Each row below holds a small network's activations on one record, seen along a few directions.
After each row come some of the record's fields: Pigiv, Zab, Kuvob, Zabi.
A field that a record lacks is written missing.
The largest differences between rows may come from other fields.
(in the rows, 500 means zero)
Random noise pushes rows far along 5 fixed directions. That doesn't count. These rows show it; they differ only by the noise:
[606 436 347 658 583 560 449 537 515 439 554 384 590 575 499 456 468 482
 449 416 482 552 531 740]
[465 557 438 336 634 432 380 449 364 543 659 373 532 560 468 538 650 498
 536 459 590 518 469 356]
[572 491 383 495 507 510 378 444 539 476 507 504 517 586 446 508 524 492
 449 460 549 470 540 564]
[608 257 400 617 485 767 366 522 482 552 694 466 304 432 501 691 586 538
 353 509 553 561 721 632]
[355 517 533 423 528 476 474 430 519 618 476 486 447 482 513 384 478 461
 559 377 477 477 461 523]
[469 543 458 450 496 471 396 389 572 536 419 541 511 571 445 420 484 469
 497 400 505 422 493 546]
[512 316 469 575 409 702 411 467 588 595 529 573 284 424 503 564 487 507
 402 462 507 493 663 648]

[446 663 632 596 723 531 305 285 391 543 426 343 769 573 368 445 623 492
 488 337 367 369 482 468] -> {Pigiv: missing, Zab: k2, Kuvob: b2, Zabi: u2}
[272 644 613 346 506 376 358 207 536 714 310 530 500 572 442 311 485 484
 568 355 430 366 408 479] -> {Pigiv: t1, Zab: k2, Kuvob: b2, Zabi: u2}
[462 632 492 586 681 402 599 549 490 433 443 344 782 577 503 261 399 451
 603 316 368 495 301 638] -> {Pigiv: t2, Zab: k1, Kuvob: b1, Zabi: u1}
[426 511 510 509 545 529 526 524 495 548 491 456 537 490 506 418 468 480
 551 401 460 470 466 545] -> {Pigiv: t1, Zab: k1, Kuvob: b1, Zabi: u1}
[670 384 371 469 503 515 302 411 418 441 634 484 425 564 441 724 640 555
 358 592 585 546 657 491] -> {Pigiv: t1, Zab: k2, Kuvob: b2, Zabi: u2}
[412 345 450 433 469 506 462 478 430 613 668 440 296 429 573 565 517 536
 482 593 565 642 572 562] -> {Pigiv: t1, Zab: k2, Kuvob: b2, Zabi: u2}
[451 542 595 409 343 449 502 409 643 502 280 733 417 506 437 454 416 442
 481 429 463 353 507 453] -> {Pigiv: t2, Zab: k2, Kuvob: b1, Zabi: u1}
[190 487 603 327 675 530 373 314 368 812 646 308 350 456 527 451 618 529
 577 324 497 572 467 474] -> {Pigiv: t1, Zab: k2, Kuvob: b2, Zabi: u2}
[213 578 697 529 634 457 498 353 398 701 472 340 547 420 552 334 487 464
 592 399 361 515 403 549] -> {Pigiv: t2, Zab: k2, Kuvob: b2, Zabi: u2}
[369 351 559 633 502 501 660 541 527 530 481 495 378 390 614 384 299 422
 522 378 363 640 493 788] -> {Pigiv: t2, Zab: k2, Kuvob: b1, Zabi: u2}
[462 522 463 439 581 429 527 544 402 516 624 360 518 523 549 481 541 488
 536 520 567 625 439 500] -> {Pigiv: t2, Zab: k2, Kuvob: b1, Zabi: u2}
[505 438 371 683 796 499 431 471 311 474 684 158 678 609 508 427 502 481
 492 316 390 666 470 801] -> {Pigiv: t1, Zab: k2, Kuvob: b2, Zabi: u2}
[270 640 521 238 747 328 409 365 310 653 635 265 596 571 488 379 626 521
 635 336 493 549 339 361] -> {Pigiv: t1, Zab: k2, Kuvob: b1, Zabi: u2}
[526 539 505 440 465 466 426 425 491 453 461 593 512 520 427 585 546 495
 477 564 534 405 533 385] -> {Pigiv: missing, Zab: k1, Kuvob: b2, Zabi: u1}
[473 592 531 299 515 386 449 450 440 476 513 570 503 514 449 572 591 491
 550 533 576 424 445 246] -> {Pigiv: missing, Zab: k1, Kuvob: b1, Zabi: u1}
[413 410 621 346 433 571 546 559 401 570 629 588 272 311 531 674 594 510
 530 584 556 506 562 241] -> {Pigiv: missing, Zab: k1, Kuvob: b1, Zabi: u1}
[342 677 506 337 576 358 581 517 533 522 437 465 602 570 520 277 452 442
 679 328 504 477 276 420] -> {Pigiv: t2, Zab: k1, Kuvob: b1, Zabi: u1}
[581 645 542 592 654 454 406 422 413 402 449 401 779 590 400 494 589 493
 492 442 416 408 468 428] -> {Pigiv: missing, Zab: k1, Kuvob: b2, Zabi: u2}
[599 578 445 597 420 423 622 595 666 369 327 581 630 556 508 382 356 465
 514 539 477 471 423 626] -> {Pigiv: t2, Zab: k1, Kuvob: b1, Zabi: u1}
[605 601 434 488 354 362 551 516 625 426 349 611 581 594 512 440 442 515
 518 665 576 458 441 482] -> {Pigiv: t1, Zab: k1, Kuvob: b2, Zabi: u2}
[343 460 650 542 546 623 615 556 489 612 479 495 469 371 525 386 434 473
 569 331 390 494 474 529] -> {Pigiv: t2, Zab: k1, Kuvob: b1, Zabi: u1}
[466 527 506 513 637 522 372 384 474 495 494 467 572 557 393 487 510 456
 490 273 415 423 498 549] -> {Pigiv: t2, Zab: k1, Kuvob: b2, Zabi: u1}
[514 643 562 439 577 494 461 484 443 463 470 488 653 545 416 522 602 478
 536 461 510 383 462 297] -> {Pigiv: missing, Zab: k1, Kuvob: b1, Zabi: u1}
[495 460 563 581 625 678 447 501 415 514 591 415 530 444 441 606 586 496
 459 395 445 467 569 477] -> {Pigiv: t2, Zab: k1, Kuvob: b1, Zabi: u1}
[659 522 430 560 502 682 363 509 540 494 521 500 552 562 414 608 619 562
 419 508 577 400 598 422] -> {Pigiv: t1, Zab: k1, Kuvob: b2, Zabi: u1}
[495 410 379 493 673 499 452 500 361 536 715 281 515 553 537 512 557 551
 497 431 502 665 496 620] -> {Pigiv: t1, Zab: k2, Kuvob: b2, Zabi: u2}
[368 401 672 600 519 661 539 504 423 682 587 397 386 313 598 502 543 551
 509 552 435 557 544 500] -> {Pigiv: missing, Zab: k2, Kuvob: b2, Zabi: u2}
[357 508 616 210 380 454 504 457 519 705 525 643 242 380 557 561 597 565
 556 618 603 471 483 202] -> {Pigiv: t1, Zab: k1, Kuvob: b1, Zabi: u1}
[594 547 441 621 453 496 521 522 639 439 361 535 644 570 476 391 425 513
 477 508 453 461 467 667] -> {Pigiv: t1, Zab: k2, Kuvob: b1, Zabi: u1}
[556 523 437 488 523 432 450 425 515 353 398 593 588 620 400 517 455 449
 444 400 477 419 508 550] -> {Pigiv: t2, Zab: k1, Kuvob: b1, Zabi: u1}
[534 549 346 443 429 430 505 516 663 473 406 535 517 624 504 353 391 531
 533 468 561 524 436 605] -> {Pigiv: t1, Zab: k2, Kuvob: b2, Zabi: u2}
[477 384 534 505 544 436 536 535 302 506 700 382 411 393 606 646 572 518
 490 701 536 670 545 469] -> {Pigiv: missing, Zab: k2, Kuvob: b2, Zabi: u2}
[357 534 462 338 573 524 399 427 491 677 574 394 422 548 500 406 555 550
 569 354 553 520 451 469] -> {Pigiv: t1, Zab: k2, Kuvob: b2, Zabi: u2}
[473 706 621 522 518 509 517 470 599 485 253 564 704 547 414 323 464 457
 577 338 399 289 399 396] -> {Pigiv: missing, Zab: k1, Kuvob: b1, Zabi: u1}

Which values does each new row have?
[382 414 563 408 577 543 521 527 368 652 723 355 335 389 595 568 607 536
 545 521 545 645 499 415] -> {Pigiv: t2, Zab: k2, Kuvob: b2, Zabi: u2}
[464 499 533 526 526 480 627 571 536 412 425 552 535 484 483 437 376 411
 541 338 413 487 470 564] -> {Pigiv: t2, Zab: k1, Kuvob: b1, Zabi: u1}
[597 502 512 546 639 554 239 317 330 511 622 369 584 563 389 713 712 568
 359 567 523 483 620 446] -> {Pigiv: t2, Zab: k2, Kuvob: b2, Zabi: u2}
[573 504 544 495 452 485 486 498 472 405 468 611 493 470 450 634 537 497
 452 585 503 429 579 381] -> {Pigiv: missing, Zab: k1, Kuvob: b2, Zabi: u1}
[617 424 308 609 722 582 391 547 378 480 693 239 619 612 498 514 582 514
 453 364 499 604 517 707] -> {Pigiv: t1, Zab: k1, Kuvob: b1, Zabi: u1}
[300 653 765 510 727 522 463 358 338 609 425 395 686 458 419 397 585 420
 602 239 300 351 424 342] -> {Pigiv: missing, Zab: k1, Kuvob: b1, Zabi: u1}
[411 450 577 416 355 433 697 609 550 518 466 596 355 373 622 451 399 499
 569 629 542 569 458 458] -> {Pigiv: missing, Zab: k2, Kuvob: b1, Zabi: u2}
[611 537 399 508 382 506 475 487 712 434 309 677 533 616 416 411 405 476
 473 395 499 382 514 594] -> {Pigiv: t1, Zab: k1, Kuvob: b1, Zabi: u1}
[530 526 593 544 467 494 379 341 462 506 413 555 524 510 439 570 558 511
 424 584 466 406 566 436] -> {Pigiv: missing, Zab: k2, Kuvob: b2, Zabi: u2}
[485 536 528 510 498 417 588 546 448 506 516 426 554 490 584 440 488 522
 537 651 526 575 432 481] -> {Pigiv: missing, Zab: k2, Kuvob: b2, Zabi: u2}
[618 515 507 511 421 602 371 390 574 438 381 669 535 559 359 598 550 500
 391 507 519 308 606 435] -> {Pigiv: missing, Zab: k1, Kuvob: b1, Zabi: u1}
[567 440 346 584 546 541 414 488 465 503 605 355 534 583 518 474 528 542
 449 531 529 592 529 681] -> {Pigiv: t1, Zab: k2, Kuvob: b2, Zabi: u2}
[190 677 740 384 523 291 649 428 534 659 339 483 526 422 592 221 388 459
 693 422 388 497 277 428] -> {Pigiv: t2, Zab: k2, Kuvob: b2, Zabi: u2}
[315 582 605 442 667 516 303 261 349 717 563 330 564 521 437 450 657 526
 533 387 441 456 476 439] -> {Pigiv: t1, Zab: k2, Kuvob: b2, Zabi: u2}
[524 564 500 497 541 542 533 538 539 474 465 503 611 534 456 429 497 510
 516 425 501 451 439 465] -> {Pigiv: t2, Zab: k1, Kuvob: b1, Zabi: u1}
[711 503 251 475 518 426 288 421 546 371 527 492 560 714 402 583 551 553
 382 506 603 517 559 599] -> {Pigiv: t1, Zab: k2, Kuvob: b2, Zabi: u2}
[335 521 506 388 529 480 488 459 484 620 519 469 454 497 512 417 503 483
 582 393 484 485 440 486] -> {Pigiv: t1, Zab: k1, Kuvob: b1, Zabi: u1}
